A small network was shown many inputs. Here are its activations along a few directions, one row for each input.
In each table, some parts of the input vary, and every possible input appears once, in random order.
A made-up example of a description, with smaller parts first: one of 2 separate values, together with either a single point or one of 11 places around a ring or (one of 6 places along a line, together with one of 8 places around a ring).
Shared parts are said once, and a part with two or three values counts as separate values.
(in the rows, 128 means zero)

Other details of the inputs vary at random and push rows far along two fixed directions, the same in every table; ignore that.

Table:
r1: [113 147 152 108 141 125 140 129 127 135 146 143 142 122]
r2: [136  69  74 179 123 167  66 124 106 130  77  74 115 166]
r3: [124 102 134 105 133 116  84 129 127 147 124 127 146 128]
r4: [148  95 111 144 120 123 115 130 127 130 109 109 120 132]
r5: [130 138 167  95 138  99 145 136 133 143 152 161 147 110]
r6: [118 120 149 101 135 115 111 127 132 145 137 138 147 116]
r7: [128  97 138 106 124 115 128 109 145 139 124 106 128 103]
r8: [122 168 121 153 122 145 181 119 122 108 145 113 119 134]
r9: [114 197 148 113 125 118 178 145 132 118 169 166 136 119]
r10: [143  82 111 149 129 137 104 118 121 133  99  96 119 138]
r11: [131  94  69 190 123 175  85 125  96 119  83  75 112 172]
r12: [147  40  90 166 140 149  18 142  89 152  67 106 132 175]
r13: [124 176 119 139 112 133 182 122 139 102 141 127 106 127]
r14: [122 162  99 166 121 166 144 119 131  90 120 118 106 135]
r15: [125 167 116 154 119 143 178 125 122 108 145 115 121 135]
r16: [106 219  94 172 113 162 156 149  99  96 150 150 119 167]
r17: [121 155 168  92 145 114 137 127 153 123 143 177 133  92]
r18: [125 174 141 119 116 120 194 126 146 109 160 133 119 106]
r19: [117 188 160  93 128 105 175 133 145 121 164 175 131 111]
r20: [158  50 152  81 125  79 103 121 161 153 109 130 120  91]
r21: [134 129 148 106 133 103 124 143 129 144 138 157 142 120]
r22: [ 94 194  72 201 122 199 123 144  82 101 127 111 126 190]
r23: [140  52 156  73 130  88 107 104 165 156 117 111 136  86]
r24: [149  59 181  67 152  75  96 127 143 169 125 155 150  96]
Each input here is: one of 2 separate values, together with either a single point or one of 11 places along a line.
- The inputs of r23 and r3 match in every part but the choice among 2 separate values. If r7 is changed in the same way as r23 into r3, which row does it become? => r6

Table:
r25: [142  69 118 128 121 115  62 156 103 158 114 127 148 147]
r26: [128 121 100 157 130 153  85 148  92 141 124 110 153 165]
r27: [134 187 125 151 113 136 210 122 132  90 147 142 104 131]
r28: [139 114 172  50 116  63 140 122 182 144 138 146 135  67]
r29: [ 87 179 114 136 134 155 149 107 108 116 142 109 130 158]
r30: [130 159 168  77 122  75 159 146 146 145 160 169 146 103]
r31: [143 110  61 198 120 173  52 139  90  97  74 126 106 191]
r32: [139 156 101 159  98 122 167 134 133 108 131 107 114 141]
r33: [113 140 162  86 127 111 158 117 160 139 161 124 144  81]
r34: [114 149 178  83 140 110 173 111 170 132 147 146 139  68]
r35: [126 104  87 185 136 172  61 132 101 117  91 108 130 168]
r36: [105 104  83 162 126 171  82 110  95 133  92  72 117 168]
r37: [101 202 112 127 129 154 166 125 121 102 171 124 147 129]
r38: [140 157 143 141 122 128 190 119 143 107 141 136 111 117]
r39: [130 160 155  81 112 100 166 129 165 118 154 151 107  95]
r40: [118 162 147 113 141 122 155 127 145 114 149 159 138 100]
r41: [135 174 126 133 104 124 203 128 147 103 156 137 101 129]
r42: [123 104  90 168 136 156  72 139  82 149  90 115 126 193]
r43: [107 219  91 162 104 159 167 140 121  81 154 149 107 161]
r44: [115 103  70 182 138 173  63 137  61 148  89  84 137 207]
r45: [113 195 140 131 127 140 180 126 143  99 148 148 107 109]
r46: [141  33 144 103 144 122  54 119 146 158  91 100 138 100]
r47: [148  78 156 100 143  97  85 122 147 143 112 160 128 104]
r48: [140  35 139 101 153 116  43 119 139 159  97 120 153 113]
r49: [113 136 175  60 145  93 153 101 156 146 149 158 134  99]
r50: [131  78 125 102 135 122  90 107 137 152  94 114 117 123]
r51: [146  99 135 132 147 119  93 150 116 142 107 158 133 140]
r52: [119 125 173  75 113  87 157 124 165 147 162 142 139  69]
r53: [103 205 120 168 140 166 166 146  99 113 150 145 139 154]
r54: [133 172 131 145 130 137 201 121 136 104 151 128 120 110]
r55: [167  39 161  91 146  81  57 145 125 163  96 167 126 118]
r56: [154  80 134 110 127 117  85 127 139 130  95 138 104 112]
r57: [157  33 158  81 135  88 110  98 147 169  95 111 119 106]
r58: [143  90 146 125 148 114  91 148 120 151 113 150 142 121]
r59: [127  73 104 156 126 143 102 109 105 137  95  69 120 163]
r60: [150  77  97 157 106 128 105 132 115 135 111  93 126 136]
r61: [107 205 109 169 121 173 169 131 124  89 144 128 111 129]
r62: [126 159 115 149 117 148 172 120 124 110 156  92 129 130]
r63: [131 140 147  84 120  81 131 129 155 128 146 149 138 102]
r64: [147 105 117 127 127 117  86 160 115 140 111 147 120 155]
r65: [109 159 112 169 139 170 127 148  94 124 137 122 150 166]
r66: [104 167  81 169 105 160 120 141 104 105 145 123 132 157]
r67: [110 190 106 184 121 174 195 118 109  95 154  95 124 145]
r68: [145  87 205  68 147  70 178 106 175 151 147 138 142  55]
- Describe the family of inputs behind these rows. => one of 4 places along a line, together with either one of 2 separate values or one of 9 places around a ring
- The inputs of r47 and r38 match in every part but the place on the line of 4. If r40 is changed in the same way as r47 into r38, which row does it become? => r54
- Which other rows does r32 become when the place on the line of 4 takes its other values? List them by row number. => r28, r30, r63
- Which other rows does r41 become when the place on the line of 4 takes its other values? List them by row number. => r39, r43, r64
